These are the activations of a small neural network, seen along a few directions. Each row is one input.
In each table, some parts of the input vary, and every possible input appears once, in random order.
A made-up example of a description, with smaller parts first: one of 2 separate values, together with either a single point or one of 9 places along a line or (one of 5 places around a ring, together with one of 6 places along a line).
Shared parts are said once, and a part with two or three values counts as separate values.
In the rows, zero is written as 128.

Rows:
row 1: [108 182 124 102 100  75 158 156 178 151 165]
row 2: [101 106 151 187 150 182 150 177  38 196  91]
row 3: [180  93 170  93 137 107 166 104  89  89  88]
row 4: [ 44 150 163 202 121 141 139 180 146 246 147]
row 5: [176  82 130  58 135 118 153 147  93  87 103]
row 6: [150  90  95 188  92 218  88 133 184 139 220]
row 7: [ 50 198 104 112 112  56 198 134 154 147 188]
row 8: [201  58  84 164 118 247 101 127  78  93 147]
row 9: [ 78 199 209 109 129  76 122 126 183 126 162]
row 10: [122 164 209 128 120  39 145 117 170 161 154]
row 11: [ 81 129  77 178 125 132  63 117 205 129 124]
row 12: [151 168 198  94 146 111 133 111  64  78  85]
row 13: [118 119 143  83  88  71 155 144 203 144 153]
row 14: [179 147 108  81 129 120 163 150  62 100  98]
row 15: [138  86  49 116 132 152  72  82  67 149  65]
row 16: [139  91  65 151 144 169  76 111  95  79  54]
row 17: [176 125 198 104 164  85 145 119  63 107 108]
row 18: [131 126  99 169 144 209  79 124 229 115 161]
row 19: [181  91  91 148 165 235  90 122 115  63  90]
row 20: [122 140 185 109 100  63 160 104 194 137 144]
row 21: [115 150  97  95 158  99 198 142  37  90 136]
row 22: [ 76 123  66 143 107 111  62  90 170 190 132]
Question: What do these inputs look like to the network?
Answer: one of 2 separate values, together with either a single point or one of 4 places along a line or one of 6 places along a line
Question: Changing only the choice among 2 separate values turns row 19 into row 18. The same change can be made to row 12. Which row results?
Answer: row 9
Question: Change only the choice among 2 separate values in row 4. List by row number the other rows that result.
Answer: row 2
Question: Change only the place on the line of 6 in row 5. List by row number the other rows that result.
Answer: row 3, row 12, row 14, row 17, row 21

Rows:
row 23: [144 142 148 130  89 117 144 123 223 127 141]
row 24: [117 136 144  80 150  62 161 151 168  96 138]
row 25: [100 157 146 171 107 110 153 122 166 183 180]
row 26: [ 91 159  82 171 107 158  92 119 138 172 135]
row 27: [155  69  92 112 138 181  87 115 130 106 138]
row 28: [177 106 137 113 168 169 131 128 105  67 108]
row 29: [ 83 169 153 109 117  79 178 154 118 160 140]
row 30: [127  94  79 157 127 174 106 138  81 163 144]
row 31: [146 136 149 144 125 176 131 151  47 127 109]
row 32: [156 102 162  92 165  67 114 111 105  83 102]
row 33: [115 125 166 122 142  88 156 134  76 140  67]
row 34: [124 141  77 134 101 155  83  91 178 112 135]
Question: Changing only one part turns row 29 into row 24. The same change can be made to row 25. Which row results?
Answer: row 23
Question: What do these inputs look like to the network?
Answer: one of 2 separate values, together with one of 6 places around a ring
Question: Change only the choice among 2 separate values in row 28. List by row number the other rows that result.
Answer: row 31
Question: Change only the choice among 2 separate values in row 30. List by row number the other rows that result.
Answer: row 27
